A small network was shown many inputs. Here are its activations along a few directions, one row for each input.
Each table varies a few parts of the input and shows all the possible inputs, shuffled.
A made-up example of a description, with smaller parts first: values(2) and (point or line(9) or (ring(5) and line(6))).
Shared parts are said once, and a part with two or three values counts as separate values.
In the rows, 128 means zero.

Other details of the inputs shift rows strongly along two fixed directions, in all tables alike. That doesn't count.

Table:
x1: [127 157 114 130 145 106 113  89 199 151 118 155 147 124 106 116]
x2: [ 94 160 129 131 126 122 152  94 192 155 100 122 146 110 111 120]
x3: [176 126 101 120 106 126  99 152 105 115 113 126 106 130  94 129]
x4: [133  95 129 119  72 141 112 190  37 110 141  88  74 134 123 146]
x5: [180  72 117 109  96 148 105 174  47 103 148 100  93 138 157 176]
x6: [160 121 105 147 128 119 124 114 151 104  65 150 138  67  90 122]
x7: [142 115 108 124  78 144 119 156  98 120 105 110 132 117  96 138]
x8: [159 133  95 121 106 129 124 159 105 102 126 121 103 124  89 126]
x9: [151 116 114 124  84 136 107 152  97 128  97 109 126 114  99 144]
x10: [168 117 104 114 104 137 144 148 115  93 118 103 105 102 143 161]
x11: [ 44 127 162 132 154 135 143  95 154 192 172 127 142 170 146 124]
x12: [176 139 110 135  96 118 118 146  85  98 117 119 137 122 126 123]
x13: [158 196 149 113 126 125 113 167 159  73  73 133 180  90 104 118]
x14: [146 149 102 124  88 116 119 126 153 132  67 128 155  79  89 135]
x15: [ 85  90 147 129 109 145 115 156  69 143 183 105 102 163 137 147]
x16: [ 93 152 122 129 116 121 138  96 185 162 104 140 173 111 112 118]
x17: [172 105  97 113  98 144 132 147 111  98 120 115 132 108 138 160]
x18: [147  68 126 139 116 152 125 182  26  90 138 114  74 128 114 132]
x19: [171 128 101 118 102 117  97 154 103 116 115 132 106 123  99 127]
x20: [177 134 109 140  97 122 114 143  92  91 123 116 137 122 123 130]
x21: [124 150 136 139 138 112 137 116 115 132 152 125 139 143 149 118]
x22: [ 83 115 183 146 165 122 122 110  91 159 218 114  99 209 196 122]
x23: [111 164 108 130 145 109 138  96 199 137 131 149 144 118 101 114]
x24: [168 147  86 112 115 134 165 123 163 104  85 119 151  78 119 151]
x25: [102 110 146 144 154 124 144 117 123 131 127 140 100 121 135 108]
x26: [ 61 139 201  88 190 153 126 134 175 152 164 138 164 168 187 137]
x27: [140 109 156 136 130 120  97 140  53 141 174 116 110 181 170 130]
x28: [184 139  92 111 114 129 142 116 164 117  72 124 154  84 124 153]
x29: [172 141  86 110 104 129 151 121 162 109  82 130 161  79 126 145]
x30: [119  83 136 114 132 150 134 148  78 128 190 107 101 161 177 165]
x31: [ 72  98 161 124 158 132 105 124  99 181 220 142 101 219 165 111]
x32: [ 53 189 187 104 195 127 115 113 236 159 139 171 175 157 127  97]
x33: [ 79 112 176 146 166 125 122 113  86 160 226 120 116 207 189 126]
x34: [163  86 111 105  96 150 132 185  40  97 155  97  90 131 155 167]
x35: [ 49 147 148 138 152 122 139  62 218 193 142 149 181 144 135 116]
x36: [176 139  86 112 108 137 154 119 164 108  80 125 161  86 121 146]
x37: [151 104 120 142 123 136 141 148  94  93  95 122  89  98 105 119]
x38: [ 77 129 148 129 169 128 124  91 164 184 182 150 132 194 143 103]
x39: [130  92 122 119  73 144 112 193  31 111 148  95  91 133 115 150]
x40: [ 41 157 205 123 212 137 132 102 218 149 115 179 177 129 135  94]
x41: [ 95 104 182 145 165 121  98 106  86 173 212 125 119 213 194 128]
x42: [ 89  93 154 129 108 141 115 153  75 142 176  99  85 164 145 143]
x43: [152 121  99 148 122 126 137 117 152  96  73 151 145  70  87 115]
x44: [177 178 105 140 113 108 147 116 150  95  81 114 140  93 111 117]
x45: [135  81 144 108 130 142 115 144  72 148 172 115 104 167 185 160]
x46: [114 142 128 123 136 114 127 125 140 140 150 132  97 148 127 111]
x47: [163 167  90 123 113 114 138 128 168 104  86 128 116  97  81 114]
x48: [151 127 100 142 121 123 141 120 145 103  67 153 144  69  90 108]
x49: [ 27 178 200 107 174 136 123 113 227 171 122 153 195 143 131 114]
x50: [144 129  99 148 128 123 148 121 151  91  79 145 135  61  84 120]
x51: [155 102 108 116  95 133 105 193  40  99 164 112  71 149 110 134]
x52: [127 153 119 117 149 128 171  87 199 141 107 125 145 109 151 138]
x53: [167  89 118 105  95 146 132 182  45  96 147  91  73 133 163 163]
x54: [173 176  98 140 114 112 147 118 144  97  88 120 157  91 103 121]
x55: [115 136 127 128 137 117 123 122 146 133 156 130  98 148 123 118]
x56: [181 167  98 140 108 115 136 115 146 101  83 126 166 100 106 116]
x57: [155 124 100 145 125 131 143 118 148 102  64 148 144  76  85 110]
x58: [145 171 130 143 148 104 130  78 176 148 104 138 171 127 134 114]
x59: [ 99 138 127 146 162 116 159  91 175 136 102 159 146  90 113 103]
x60: [119 156 107 131 139 113 126  93 200 142 125 155 153 127 104 109]
x61: [103  71 158 147 147 140 125 145  67 121 168 124  68 152 149 124]
x62: [ 74  97 172 149 193 130 128  79 147 184 151 157 128 164 155 106]
x63: [172 150 117 136 102 111 130 147  89  92 115 106 111 115 131 124]
x64: [115  99 144 143 154 124 120 112 118 146 121 152 120 125 133 114]
x65: [ 57 117 167 135 151 126 112  87 160 198 167 136 146 170 153 131]
Each input here is: values(5) and (point or (values(3) and line(4))).
Changing only the values(5) part turns x38 into x56. The same change can be made to x23. Which row results?
> x33
A walk changes only the line(4) part. It starts at x5 and steps to x17. List the rest of the walk in order.
> x30, x10
List by row number the other rows that have the values(5) part in common with x50.
> x6, x18, x25, x37, x40, x43, x48, x57, x59, x61, x62, x64
Which other rows does x15 become when the line(4) part takes its other values? List them by row number.
> x35, x42, x65
Which other rows does x9 become when the values(5) part takes its other values? List them by row number.
> x3, x28, x58, x62
Which other rows does x53 become when the values(5) part takes its other values? List them by row number.
> x4, x25, x46, x63
Which other rows does x20 become when the values(3) part takes its other values? List them by row number.
> x12, x56

Table:
x66: [135  96 108 130  94 142 140 141  90 130 119 106 113 115 123 146]
x67: [163 198 109 116 102 116 144 120 197 105  38 122 192  59 100 132]
x68: [123 108 141 132 138 141 125 128 102 136 148 133 149 152 150 129]
x69: [161 164  94 120 133 125 133 124 206  91  46 167 175  57  66 112]
x70: [108  79 128 117 126 141 132 118 104 165 181 112  98 168 173 156]
x71: [ 87 117 153 143 126 126 108 142  85 146 189 121 107 180 131 114]
x72: [169 135  95 120  95 118 114 143 104 120 151 108 111 146 124 140]
x73: [ 70 166 152 129 200 123 197  75 208 145 173 138 142 143 181 115]
x74: [ 78 105 137 139 131 135 140 113 135 154 138 129 125 124 127 131]
x75: [149 138 109 133  92 122 118 146  87 118 137 108 120 140 110 124]
x76: [144 106 131 156 122 119 119 134  78 106 117 127 100 114 118 116]
x77: [ 56 165 151 130 179 110 126  79 213 179 159 162 142 168 120  89]
x78: [ 57 137 168 144 187 125 137  74 192 172 152 167 183 148 148 106]
x79: [166 136 129  97 102 135 111 163 104 113 128 101 126 133 153 163]
x80: [133 185 131 122 113 118 131 129 188 105  60 129 179  70  99 127]
x81: [124  92 115 115 112 146 124 160 106 119 117 126  89 112  99 137]
x82: [138 148 143 101 119 139 107 174 135 100  94 125 126 111 106 133]
x83: [183 107 107 139 119 118 125 124  92 117 127 118  96 127 144 137]
x84: [163 110 120 152 117 121 129 126  76 114 113 117 105 122 130 122]
x85: [176 106 106 115 115 139 116 147  96 109 138 126 133 132 143 153]
x86: [105  92 161 140 168 129 112 128  89 144 161 144  75 166 142 108]
What is each input in this table made of?
> point or (line(4) and values(5))
Which other rows does x74 become when the line(4) part takes its other values? List them by row number.
> x66, x70, x81

Table:
x87: [192 137  93  98  98 129 116 175 114  81  96 121  95 105 103 134]
x88: [117  79 133 117 121 155 138 137  64 151 213  93 110 194 193 170]
x89: [ 35 143 194 131 191 137 143 106 180 165 147 144 141 152 140 108]
x90: [100 103 134 121  85 127  98 123 122 184 118 109 118 131 123 155]
x91: [134 183 110 100 101 135 133 158 182  96  66 133 188  71  77 128]
x92: [ 50  74 184 129 143 160 114 174  56 140 184 134  92 177 135 113]
x93: [176 138 108 142  98 112 118 160  60  97 118 108  91 122 103 116]
x94: [157 163 132 124 146 116 136 101 183 123  72 147 176  94 140 119]
x95: [138 130 129 100  85 150 101 206  86  81 122 110 137 110 100 151]
x96: [ 92 111 151 126 176 123 120 114 139 158 175 146  90 166 145 120]
x97: [117 149 155 132 137 111 120 121 105 148 174 117 111 184 163 110]
x98: [170 137 125 101  76 143 108 220  81  46  85 101 108  79  96 147]
x99: [ 63 103 133 151 172 120 171  50 177 183 172 145 138 141 170 123]
x100: [ 99  48 134 145 133 151 147 123  55 148 199 108  80 174 171 142]
x101: [103 182 148 106 139 128 144 136 198 114  82 137 164  93 114 114]
x102: [180 101 115 101  98 137  94 197  59  81 146 109  62 141 128 149]
x103: [107 121 157 152 145 109 112 125  75 147 188 118  87 180 152 114]
x104: [191  91  74 131  82 141 111 182  78  71  94 127  79  92  59 127]
x105: [101 152 145 131 135 114 116 110 118 170 190 126 146 195 153 115]
x106: [169 198  85 134  93  94 124 109 175 111  95 129 178  94  89 122]
x107: [141  73 122 117  50 148  86 174  46 149 115  82  85 137 110 167]
x108: [ 39 153 182 113 168 145 129 114 188 170 166 139 179 169 144 122]
x109: [ 51 146 181 128 177 128 136 118 173 148 137 146 138 130 132 114]
x110: [ 76 117 192 110 146 155 115 171 100 127 169 111 109 175 159 131]
x111: [107 179 136 159 162  96 145  67 188 157 123 138 145 134 121  95]
x112: [138 110 118 103 117 137  96 161 100 126 174 127 108 164 130 147]
x113: [115 171 110 112 152 121 133  84 232 156 122 153 173 132 111 121]
x114: [119 193 136 141 145  90 133  78 193 145 130 135 153 134 141 106]
x115: [179 183  64 100 104 117 133 125 208 105  64 148 170  73  70 127]
x116: [162 134  98 148 125 119 136 104 161 106  45 162 171  60  86 105]
x117: [ 98 135 181 134 186 127 128  80 173 167 143 145 162 164 185 119]
x118: [119 107 130 133 100 153 121 182  91  82  98 127 114  96  74 121]
x119: [144  92 117 133 128 140 158 126  87 122 147  99  91 129 158 152]
x120: [147  75 158 138 140 137  99 159  39 114 149 123  94 147 158 140]
x121: [155 140  74 135 117 113 131 116 185 103  73 161 129  64  59 110]
x122: [183 162  79 121 105 123 176 101 185  97  71 109 149  66 132 151]
x123: [116  98 115 130 138 132 123 132 122 137 142 153  97 139 104 107]
x124: [157 132  63 140 108 119 181  90 172 112  69 135 149  53 100 126]
x125: [172 141  91 155 121 120 138  97 178  96  30 157 178  46  73 109]
x126: [ 66 107 188 118 157 149 123 168  85 137 163 126  99 163 142 121]
x127: [108 164 136 115 171 119 138  85 222 153 128 148 138 143 137 114]
x128: [152 123 101 161  94 108 112 139  82 103 126 126 105 117  90 108]
x129: [ 87 169 148 141 152 110 125  76 169 181 181 131 167 189 149 111]
x130: [139  76 120 111  50 144  88 179  42 153 114  88  85 135 113 162]
x131: [ 92 133 166 129 173 124 115  82 170 177 161 154 188 164 174 130]
x132: [142 113 102 116 107 135 145 126 112 130 162 106 136 135 164 169]
x133: [130 115 128 124 151 131 124 132 129 130 139 134  89 143 117 123]
x134: [138 148  97 131 143 116 186  78 183 137  95 129 142  82 138 132]
x135: [183 156 113 134  90 115 115 153  90  90 118  99 108 130 117 125]
x136: [ 82 125 178 142 202 121 137  73 163 181 140 160 154 155 172 106]
x137: [182 165  98 119 113 122 127 118 171 109  59 145 202  77 106 132]
x138: [171 163  65 113  98 123 172 103 181 118  87 120 178  76 124 153]
x139: [132 107 117 134 137 126 160 108 117 131 146 113 104 117 161 150]
x140: [184  92 143 121 107 139  92 182  41  85 130 110 103 133 158 151]
x141: [102  80 157 117 162 140 111 154  69 152 196 131  59 194 154 123]
x142: [191 121  78 153  65 116 114 171  49  76  96 116  96  97  68 109]
x143: [120  83 148 118 132 141 140 137  67 139 205  95  82 178 212 164]
x144: [ 95  79 161 155 163 132 111 107 101 152 157 154 130 154 153 115]
x145: [114 140 155 148 183 120 139  73 183 153 100 154 165 119 142 112]
x146: [120 101 130 131  95 148 112 192  75  78 108 129 105  93  79 127]
x147: [123 167 113 120 150 115 186  63 218 152 111 130 162 104 169 134]
x148: [192 119  80 159  65 120 112 167  53  71  98 109  96  99  65 114]
x149: [112 134 155 129 160 134 119  92 162 162 141 144 187 157 158 131]
Changing only one part turns x126 into x89. The same change can be made to x97. Which row results?
> x135
What is each input in this table made of?
> values(3) and (point or (line(4) and values(5)))
Which other rows does x95 become when the values(5) part takes its other values? List them by row number.
> x106, x112, x131, x132
Which other rows does x103 become when the line(4) part takes its other values? List them by row number.
> x106, x114, x128
Which other rows does x148 become when the values(5) part takes its other values? List them by row number.
> x100, x104, x118, x125
Which other rows does x100 become when the values(3) part takes its other values? List them by row number.
> x99, x124
